A small network was shown many inputs. Here are its activations along a few directions, one row for each input.
In each table, some parts of the input vary, and every possible input appears once, in random order.
A made-up example of a description, with smaller parts first: one of 6 places along a line, together with either a single point or one of 11 places along a line or (one of 3 separate values, together with one of 8 places around a ring).
Shared parts are said once, and a part with two or three values counts as separate values.
In the rows, zero is written as 128.

Other details of the inputs vary at random and push rows far along two fixed directions, the same in every table; ignore that.

Table:
R1: [109 140 162 117 150 126 151 168 133 198 120]
R2: [155 133 145 113 128 156 121  65 120  53 131]
R3: [147 134 150 106 133 131 150  79 118  50 141]
R4: [151 122 198 108 160 135 176 129 172  86 101]
R5: [114 137 152 136 124 140 121 176 154 198  94]
R6: [102 151  53 141  94 115  83 117  72 156 162]
R7: [115 118  76 144 115 107 106 146 128 142 143]
R8: [116 145 167 121 133 141 129 163 141 207 107]
R9: [142 118  98 128 118 104 131  80 112  48 164]
R10: [105 147 157 116 152 128 151 174 128 199 115]
R11: [153 129 153 106 129 126 149  75 121  51 147]
R12: [159 111 131 124 119 128 139  93 152  41 123]
R13: [163 139 211 106 133 159 159 109 157 106  93]
R14: [116 135 160 127 148 153 123 171 121 207 103]
R15: [100 117  15 159 111 105  84 136  89 149 160]
R16: [116 129 157 136 123 138 122 170 159 198  99]
R17: [117 114  78 144 112 105 108 141 129 143 143]
R18: [159 108 205 121 143 167 139 121 168  95  86]
R19: [162  94 191 120 158 153 156 134 176  87  89]
R20: [123 123 136 140 132 124 148 185 157 193  96]
R21: [ 96 142  59 132 117  99 100 123  76 148 178]
R22: [139 104  90 131 136 116 119  80  96  40 164]
R23: [100 143  56 138 110  99 111 123  67 155 172]
R24: [121 118  78 146 109 105 113 143 125 145 141]
R25: [102 123  27 154 100  94  86 142 100 145 161]
R26: [136 119  96 125 124 105 123  82 116  44 166]
R27: [112 130  85 141 125 101 133 142 105 149 146]
R28: [157 141 211 100 140 160 150 111 162 100  95]
R29: [149 120 101 135  87 125  98  67 120  49 151]
R30: [156 119 200 119 142 171 145 114 175  96  82]
R31: [152 116 200 109 157 133 174 125 174  91 107]
R32: [114 149 164 121 136 143 126 166 140 204 108]
R33: [119 132  90 148  94 122 101 129 115 151 131]
R34: [113 130  92 144 101 123  89 131 122 148 139]
R35: [155 123 143 125 104 142 121  78 143  47 121]
R36: [150 135 110 120  97 127 105  59 102  55 160]
R37: [108 130 159 122 167 139 147 176 115 199 115]
R38: [106 132  83 139 129 103 129 145 105 146 145]
R39: [104 142 150 122 165 141 151 170 120 203 112]
R40: [105 128 135 135 166 130 152 181 134 196 108]
Description of these inputs: one of 5 places around a ring, together with either one of 2 separate values or one of 6 places around a ring.
Question: The inputs of R15 and R39 match in every part but the place on the ring of 5. If R17 is changed in the same way as R15 into R39, which row does it become?
Answer: R1
Question: The inputs of R4 and R28 match in every part but the place on the ring of 5. If R26 is changed in the same way as R4 into R28, which row does it become?
Answer: R32
Question: Which other rows does R22 become when the choice among 2 separate values takes its other values? List them by row number.
Answer: R40
Question: Start at R13 and move only the place on the ring of 5, one step at a time. The first step leads to R33. Which rows follow, in order?
Answer: R20, R27, R23

Table:
R41: [121 144 121 138 118 141 135 135  85 192 122]
R42: [131 102 180 132 163 146 176 176 194 167  74]
R43: [117 148 156 118 137 152 108 135 151 175 120]
R44: [ 77 128   9 160  76  70  83 127 103 117 181]
R45: [165  86  98 143  92 118  87  66 139  29 154]
R46: [105 116  79 158 132 127 143 180 138 190 105]
R47: [121 166 130 112  85  98 137 143 110 200 144]
R48: [131 111 171 129 168 164 169 189 180 157  52]
R49: [166 117 228  99 151 181 152 107 135  87  99]
R50: [136 111 100 107 155  96 139  57  83  25 200]
R51: [107 104 108 163 120 120  78 207 145 234 110]
R52: [160  86 140 115 141 139 116  82 170  11 133]
R53: [141  99 138 161 115 132 127 159 162 165  99]
R54: [135 132 103 146  68  86 120 170 162 182 115]
R55: [166 127 184  97 116 117 185 129 216  71 100]
R56: [ 71 135  37 150 156  77 131 172  47 231 184]
R57: [ 85 156  54 138  66  88  82  95  52 139 195]
R58: [134 159 198 121 152 178 158 150 169 182  66]
R59: [148 109 186 153 131 155 160 186 185 186  50]
R60: [ 96 154  17 154  90 116  58  88  70 144 178]
R61: [148 117 120 110 108 138  82  51  85  38 181]
R62: [131 158 196 113 160 186 146 159 161 175  57]
R63: [138 166 225 105 119 150 147 100 184  86  96]
R64: [145 125  84 121 148 107 164  47  66  14 177]
R65: [176 116 250  89 147 165 156  73 157  68 112]
R66: [152 112 155  96 177 118 145  70 111  11 169]
R67: [119 159  74 111 118  57 157 122  89 120 196]
R68: [167 100  94 149 102 138 104  88 129  36 112]
R69: [ 91 132 118 167  90  95 110 204 152 230 104]
R70: [122 141 146 125 135 160 132 150  86 179 105]
R71: [139 126  74 118 155 118 141  61  53  10 170]
R72: [ 82 157  73 142 123 150  66 162  89 208 137]
R73: [145  91  73 128 127 135  99  79 123   9 149]
R74: [ 67 161 125 126 159  80 165 196 100 226 150]
R75: [111 186 113 114  92 108 122 155 145 210 128]
R76: [114  98  10 177  86 109  44 133  82 125 157]
R77: [126 149 211 106 159 173 117 156 179 177  87]
R78: [162 115 220  87 204 151 190 110 136  43 115]
R79: [158  89 191 109 156 149 161 121 204  71 100]
R80: [118 133 131 133 123 131 127 133  93 198 134]
Question: The inputs of R57 and R44 match in every part but one. If R47 is changed in the same way as R57 into R44, which row does it become?
Answer: R55
Question: The inputs of R52 and R77 match in every part but one. If R48 is changed in the same way as R52 into R77, which row does it become?
Answer: R62
Question: What is each input in this table made of?
Answer: one of 5 places along a line, together with either one of 2 separate values or one of 6 places around a ring
Question: Which other rows agree with R69 in the place on the line of 5? List them by row number.
Answer: R45, R51, R53, R54, R59, R68, R76
Question: Which other rows does R63 become when the choice among 2 separate values takes its other values? List them by row number.
Answer: R75
Question: Start at R49 and move only the place on the ring of 6, one step at a time. The first step leads to R70. Which rows follow, in order?
Answer: R41, R80, R65, R61

Table:
R81: [167 116 160 126  99 141 104  74 161  48 126]
R82: [138 114 125 123 145 111 157  88 122  47 146]
R83: [135 160 157 107 116 131 128 105 133 109 129]
R84: [149 122 128 121  94 113 113  91 160  51 130]
R85: [136 114 130 131 131 123 157 164 145 152 109]
R86: [120 141  49 139  99 108 117  92 110  96 156]
R87: [149 122 157 114 105 134 117  71 107  68 149]
R88: [129 126 122 146 123 148 115 170 148 199  95]
R89: [131 130 179 117 159 143 171 128 174  94  96]
R90: [106 110 125 144 152 117 146 197 136 182 115]
R91: [175 101 177 126 136 150 155 117 153 103 101]
R92: [145 157 162 109 140 152 157 118 142 123  96]
R93: [139 143 195 108 123 127 161 118 185 108 105]
R94: [119 151 133 125 147 125 157 166 103 203 114]
R95: [113 133 120 139 134 157 105 131 111 135 123]
R96: [117 138  70 132 136 111 119  96  62  91 174]
R97: [154 133 167 109 100 152 110  64 137  52 128]
R98: [108 111  75 114 146 104  83 102  93  98 207]
R99: [129 128 157 127 139 151 147 156 116 193 101]
R100: [114 154 143 121 156 143 140 146 128 148 105]
R101: [123 154 133 117 120 111 132 128  99 152 152]
R102: [132 127 111 127 128 110 161 118 120 119 138]
R103: [151 106 182 134 151 164 132 129 174  99  85]
R104: [113 121 163 133 160 151 141 165 113 182 106]
R105: [ 91 107  29 172 121 100  75 161  67 192 163]
R106: [ 95 142  39 149  96 129  77 128  74 188 137]
R107: [113 121 139 140 148 137 137 188 166 164  94]
R108: [113 120 138 131 118 101 136 186 144 197 120]
R109: [118 131 112 136 122 128 133 183 157 189  93]
R110: [116 133  76 134  94  81 117  97  95 101 189]
R111: [133 108  79 146  87 102  84  96  94 108 175]
R112: [125 122 165  96 169 143 111 125 167 108 142]
Question: What is each input in this table made of?
Answer: one of 2 separate values, together with either a single point or (one of 3 separate values, together with one of 5 places around a ring)
